Each row below holds a small network's activations on one input, seen along a few directions.
In each table, some parts of the input vary, and every possible input appears once, in random order.
A made-up example of a description, with smaller parts first: one of 3 separate values, together with either a single point or one of 9 places along a line or (one of 5 places around a ring, together with one of 6 places along a line).
Shared parts are said once, and a part with two or three values counts as separate values.

Other details of the inputs vary at random and push rows far along two fixed directions, the same in every table; ignore that.
These rows show it; all are for the same input, with only those details redrawn:
230	-45	239	31	-373	-76	67	93	-99	210	488	-230
-291	78	-446	-80	-532	519	126	74	63	41	109	-397
-261	-93	-182	-161	257	215	-102	-3	113	-83	-477	210
227	-40	242	33	-391	-74	74	89	-99	218	497	-239
-336	10	-406	-137	-153	440	20	38	109	-45	-236	-115
59	-160	246	-79	290	-141	-129	9	6	37	-188	274
202	-163	384	-42	207	-261	-108	30	-48	102	11	221

A family of inputs:
r1: 245	62	246	171	-235	-169	258	27	-156	188	713	-240
r2: -290	36	-212	-115	321	162	115	-34	35	-213	-490	235
r3: -284	-53	-256	-152	101	295	-57	13	112	-69	-388	89
r4: 1	106	-55	20	182	11	142	-2	-77	-111	-243	127
r5: -121	-9	-225	-61	120	217	-75	31	36	-32	-396	113
r6: 109	-21	69	131	236	-308	-197	-228	100	-205	-116	59
r7: -161	108	-302	-16	-347	345	96	199	96	-47	136	-249
r8: 378	85	248	162	-200	-546	-88	-229	4	41	526	-283
r9: -468	78	-466	-79	-230	394	148	8	15	-93	-141	-184
r10: -96	212	-306	157	-215	251	245	13	-24	31	198	-260
r11: 324	-58	346	68	419	-345	-161	139	-22	-29	-150	419
r12: 220	1	287	96	360	-517	-334	-310	49	-114	45	218
r13: 87	-95	308	19	575	-337	-115	-44	-114	-46	-395	471
Question: What do these inputs look like to the network?
Answer: either one of 3 separate values or (one of 2 separate values, together with one of 5 places along a line)
Question: A walk changes only the place on the line of 5. It starts at r7 and steps to r3. List the rest of the walk in order.
Answer: r9, r2, r1
Question: Which other rows does r7 become when the choice among 2 separate values takes its other values? List them by row number.
Answer: r11

A family of inputs:
r14: 284	-73	211	75	-100	-215	-170	-39	51	88	204	-86
r15: -10	79	-231	-7	-449	145	-53	-3	13	37	136	-348
r16: -137	42	-152	-73	-263	241	220	110	-28	1	103	-207
r17: -207	67	-370	-86	-206	271	-104	-17	201	-170	-193	-135
r18: -43	-56	119	-58	77	-127	-145	-101	-30	40	-27	88
r19: 222	-57	354	99	226	-248	50	190	-100	60	87	284
r20: -385	313	-654	156	132	186	170	-219	121	-357	-335	-105
r21: -29	11	95	20	265	30	26	75	-94	3	-300	281
r22: 105	-126	256	-104	445	-167	-36	-22	12	48	-216	304
r23: 10	-74	163	-45	15	-127	-91	-26	24	-8	178	20
r24: -37	-156	120	-137	423	-80	-11	-62	-103	-70	-491	360
r25: -64	125	-239	14	-141	320	127	132	-12	70	105	-125
r26: 292	-96	327	146	-424	-229	16	-17	-56	259	751	-330
Question: What do these inputs look like to the network?
Answer: either a single point or (one of 3 separate values, together with one of 4 places along a line)
Question: Which other rows does r23 become when the place on the line of 4 takes its other values? List them by row number.
Answer: r16, r17, r19

A family of inputs:
r27: -296	28	61	-109	350	348	320	9	-50	-19	-205	277
r28: -136	201	-295	118	-23	204	-69	-220	-395	-53	-285	57
r29: -68	-3	-487	138	388	460	-199	99	276	-77	-557	150
r30: 27	179	39	179	-209	-221	52	-118	30	74	857	-320
r31: -37	255	-457	170	-394	496	55	394	109	95	441	-288
r32: 132	-52	167	262	413	-343	-113	-351	138	-23	132	27
r33: 91	117	252	163	-462	-413	230	-11	-100	-144	885	-351
r34: -485	-217	-326	-228	312	345	254	-23	-54	57	-483	154
r35: -43	95	-92	55	-155	-202	168	-201	31	-316	68	-276
r36: 409	80	305	48	352	-666	-54	-379	16	-65	63	116
r37: -338	-249	-374	-155	141	450	-436	-192	334	36	-517	48
r38: -313	-34	-166	-193	-927	296	24	214	32	-39	438	-500
r39: 589	111	195	41	291	-247	-81	172	6	4	-227	267
r40: 52	28	-265	-223	-760	273	-93	-82	87	161	181	-494
r41: 157	-265	503	-100	232	-337	-455	29	77	207	252	299
r42: -56	-144	241	-194	273	-46	251	32	-136	256	-207	46
r43: 80	205	79	272	-294	-190	13	-123	-377	267	59	-132
r44: -154	-202	-15	-270	-202	78	-171	3	90	-174	-411	-57
r45: 375	-4	475	100	243	-400	-22	416	-59	-150	46	434
r46: 510	-11	405	102	191	-365	20	286	-65	-128	-138	263
r47: -493	-116	-247	-178	241	480	308	47	12	29	-391	281
Question: What do these inputs look like to the network?
Answer: either one of 2 separate values or one of 4 places along a line or (one of 3 separate values, together with one of 5 places around a ring)
Question: What sort of input is r37?
Answer: one of 3 separate values, together with one of 5 places around a ring
Question: Which other rows belong to the same alternative as r28? List them by row number.
Answer: r43
Question: Which other rows does r35 become when the place on the ring of 5 takes its other values? List them by row number.
Answer: r30, r32, r33, r36
